These are the activations of a small network on made-up records, seen along a few directions, one row for each record.
Each row is followed by the record's values for the fields U, V, M, Z, W, G.
A field that a record lacks is written absent.
The largest differences between rows may come from other fields.
In the rows, zero is written as 500.
Random noise pushes rows far along 3 fixed directions. That doesn't count. These rows show it; they differ only by the noise:
[509 407 789 678 410 446 534 398 454 743 419 531 527 460 577 755 462 414
 464]
[495 434 600 434 597 464 599 292 504 581 451 561 426 230 603 701 478 752
 530]
[391 493 510 387 507 538 595 540 569 543 461 510 339 152 473 561 289 364
 501]
[427 473 558 421 514 514 583 488 546 566 455 527 367 194 500 602 336 429
 494]
[547 425 675 428 540 450 505 450 504 566 445 619 355 229 489 636 384 480
 399]

[628 497 510 456 474 450 469 522 497 419 488 652 317 387 318 492 347 484
 362]
U is absent, V is absent, M is absent, Z is z1, W is w2, G is g1
[481 554 386 381 417 438 369 702 561 412 519 497 424 441 469 424 340 177
 408]
U is u1, V is v1, M is m2, Z is z1, W is w2, G is g1
[507 543 429 458 495 605 559 554 509 409 526 492 360 360 342 409 429 534
 482]
U is absent, V is absent, M is absent, Z is z1, W is w1, G is g1
[516 457 322 266 734 593 551 475 561 368 501 522 432 321 536 428 631 692
 580]
U is u2, V is v2, M is m1, Z is z2, W is w1, G is g2
[468 420 528 416 540 337 530 514 533 549 504 435 578 451 628 589 641 385
 548]
U is u3, V is v2, M is m1, Z is z1, W is w2, G is g1
[563 509 587 595 429 634 466 653 454 455 513 486 457 552 294 378 534 349
 432]
U is absent, V is absent, M is absent, Z is z1, W is w1, G is g2
[418 471 482 324 543 562 379 644 573 515 597 432 621 533 497 338 598 194
 605]
U is u3, V is v3, M is m2, Z is z2, W is w1, G is absent
[462 568 349 384 544 620 616 490 520 384 532 458 441 407 462 415 456 596
 545]
U is absent, V is absent, M is absent, Z is z2, W is w1, G is absent
[678 434 658 531 512 427 361 478 432 500 517 652 509 566 421 543 589 517
 352]
U is absent, V is absent, M is absent, Z is z1, W is w2, G is g2
[361 621 154 460 559 509 701 289 587 408 452 435 403 390 499 557 342 882
 657]
U is u1, V is v3, M is m1, Z is z1, W is w2, G is g1
[705 375 677 414 732 444 387 336 420 488 585 595 462 445 516 500 762 856
 484]
U is u1, V is v3, M is m2, Z is z1, W is w2, G is g2
[452 522 340 324 651 592 578 448 551 382 605 485 431 305 458 412 583 876
 590]
U is absent, V is absent, M is absent, Z is z1, W is w1, G is g2
[504 509 427 378 566 568 478 523 503 386 570 459 430 357 498 377 542 583
 529]
U is u1, V is v1, M is m2, Z is z1, W is w1, G is g1
[576 448 560 224 647 483 471 723 609 479 484 642 371 255 423 361 409 281
 368]
U is u3, V is v2, M is m1, Z is z1, W is w1, G is absent
[651 514 564 405 546 402 263 596 473 405 505 613 356 535 341 402 499 276
 314]
U is u1, V is v3, M is m2, Z is z2, W is w2, G is g1
[265 556 353 592 417 582 686 461 601 660 517 241 697 655 667 583 540 458
 750]
U is u3, V is v3, M is m1, Z is z1, W is w2, G is absent
[509 541 445 478 416 613 462 721 466 419 485 503 393 477 327 351 390 173
 380]
U is absent, V is absent, M is absent, Z is z2, W is w1, G is g2
[695 442 742 761 487 529 450 425 410 525 487 474 594 686 438 539 717 667
 443]
U is u1, V is v1, M is m1, Z is z1, W is w1, G is g2
[597 468 433 244 569 353 314 614 618 377 473 652 522 510 466 487 451 253
 396]
U is u3, V is v2, M is m1, Z is z2, W is w2, G is absent
[554 444 524 591 460 428 459 375 426 555 465 575 650 681 589 628 595 635
 499]
U is absent, V is absent, M is absent, Z is z1, W is w2, G is g2
[555 505 575 623 453 627 507 551 441 479 511 464 507 578 361 432 599 509
 490]
U is absent, V is absent, M is absent, Z is z1, W is w1, G is g2
[604 447 594 299 605 316 411 577 533 367 492 601 357 378 422 419 425 307
 309]
U is u1, V is v3, M is m1, Z is z2, W is w2, G is absent
[540 424 576 548 491 304 510 285 426 564 435 641 592 521 638 714 499 617
 454]
U is absent, V is absent, M is absent, Z is z2, W is w2, G is g1
[506 600 529 690 348 468 406 622 434 521 460 465 457 708 309 497 344 146
 346]
U is u1, V is v3, M is m1, Z is z2, W is w2, G is g1
[316 630 214 365 562 674 739 465 586 402 579 340 458 321 503 427 437 641
 703]
U is absent, V is absent, M is absent, Z is z2, W is w2, G is absent
[342 576 328 552 419 570 664 423 539 539 511 386 623 572 581 554 437 507
 664]
U is absent, V is absent, M is absent, Z is z2, W is w2, G is absent
[321 558 220 362 461 586 604 625 650 367 540 462 334 208 435 366 229 320
 655]
U is u1, V is v1, M is m2, Z is z1, W is w2, G is g1
[673 454 665 431 464 498 368 660 460 431 514 654 393 519 339 407 413 307
 249]
U is absent, V is absent, M is absent, Z is z1, W is w1, G is absent
[540 542 465 498 540 440 369 410 455 425 477 588 508 689 479 497 608 653
 468]
U is u1, V is v3, M is m2, Z is z1, W is w1, G is g2
[570 446 612 538 433 453 279 613 493 548 512 546 552 628 473 434 549 155
 376]
U is u1, V is v3, M is m2, Z is z2, W is w2, G is g2
[497 513 445 547 482 441 452 539 501 437 479 507 558 641 494 530 491 576
 452]
U is u1, V is v1, M is m1, Z is z1, W is w1, G is g2
[418 469 278 238 574 578 512 671 649 396 589 444 465 182 477 340 427 377
 583]
U is u2, V is v1, M is m1, Z is z1, W is w2, G is g2
[569 352 669 323 623 457 392 428 502 507 430 617 451 239 677 601 523 531
 461]
U is u1, V is v1, M is m2, Z is z2, W is w1, G is g2
[674 444 705 730 393 509 539 445 359 590 462 532 448 680 441 588 576 685
 426]
U is absent, V is absent, M is absent, Z is z1, W is w1, G is g2
[454 413 506 230 593 495 476 551 535 448 445 622 385 190 542 504 377 543
 436]
U is absent, V is absent, M is absent, Z is z1, W is w1, G is g2

Here are new rows. What are their fields?
[482 520 650 674 425 636 538 798 490 662 503 402 481 456 453 400 440 145
 603]
U is u1, V is v1, M is m2, Z is z1, W is w1, G is g2
[618 398 852 513 484 445 397 545 457 625 447 638 370 343 443 634 431 243
 276]
U is absent, V is absent, M is absent, Z is z2, W is w2, G is g1
[576 444 575 558 574 567 531 439 511 528 591 424 525 454 498 471 687 791
 518]
U is u1, V is v1, M is m1, Z is z1, W is w1, G is g2
[505 444 454 240 649 380 547 344 555 441 447 673 377 127 585 629 395 731
 487]
U is absent, V is absent, M is absent, Z is z1, W is w2, G is g1
[477 421 698 703 321 584 464 551 457 692 537 373 671 728 575 451 569 250
 561]
U is u1, V is v3, M is m2, Z is z1, W is w1, G is absent
[452 562 501 430 503 488 561 584 523 498 462 587 338 425 446 393 324 379
 487]
U is u1, V is v3, M is m2, Z is z1, W is w1, G is absent
[356 495 528 779 364 794 659 671 492 680 534 136 616 585 394 352 563 238
 693]
U is u1, V is v3, M is m1, Z is z1, W is w1, G is g2
[436 507 464 524 390 320 474 625 550 485 407 593 429 516 434 496 253  45
 328]
U is u1, V is v3, M is m1, Z is z2, W is w2, G is g1
[487 513 381 464 469 445 487 449 496 480 482 573 521 494 515 556 414 475
 471]
U is absent, V is absent, M is absent, Z is z2, W is w2, G is g1
[652 428 552 294 705 551 344 579 556 396 607 592 361 302 361 292 611 571
 341]
U is u1, V is v3, M is m1, Z is z1, W is w1, G is g2
[603 452 729 636 424 491 405 513 430 595 534 541 635 716 486 552 595 363
 391]
U is absent, V is absent, M is absent, Z is z2, W is w1, G is absent
[580 415 635 313 574 511 427 513 472 480 406 647 338 221 485 539 402 449
 335]
U is absent, V is absent, M is absent, Z is z2, W is w1, G is g2
[449 516 461 539 549 563 603 299 483 543 560 416 691 608 641 579 686 808
 652]
U is absent, V is absent, M is absent, Z is z2, W is w1, G is absent
[424 522 405 466 574 579 545 474 548 500 544 439 546 536 497 427 497 535
 570]
U is u1, V is v3, M is m1, Z is z2, W is w1, G is absent
[544 462 554 570 383 465 420 577 531 504 501 533 429 462 427 459 361 264
 485]
U is u1, V is v1, M is m2, Z is z1, W is w2, G is g1
[493 502 373 473 534 502 569 377 489 453 499 527 529 498 529 547 547 798
 592]
U is absent, V is absent, M is absent, Z is z1, W is w2, G is g2
[314 599 231 292 559 642 539 569 608 387 618 314 461 322 433 279 534 620
 668]
U is u1, V is v3, M is m2, Z is z1, W is w1, G is g2
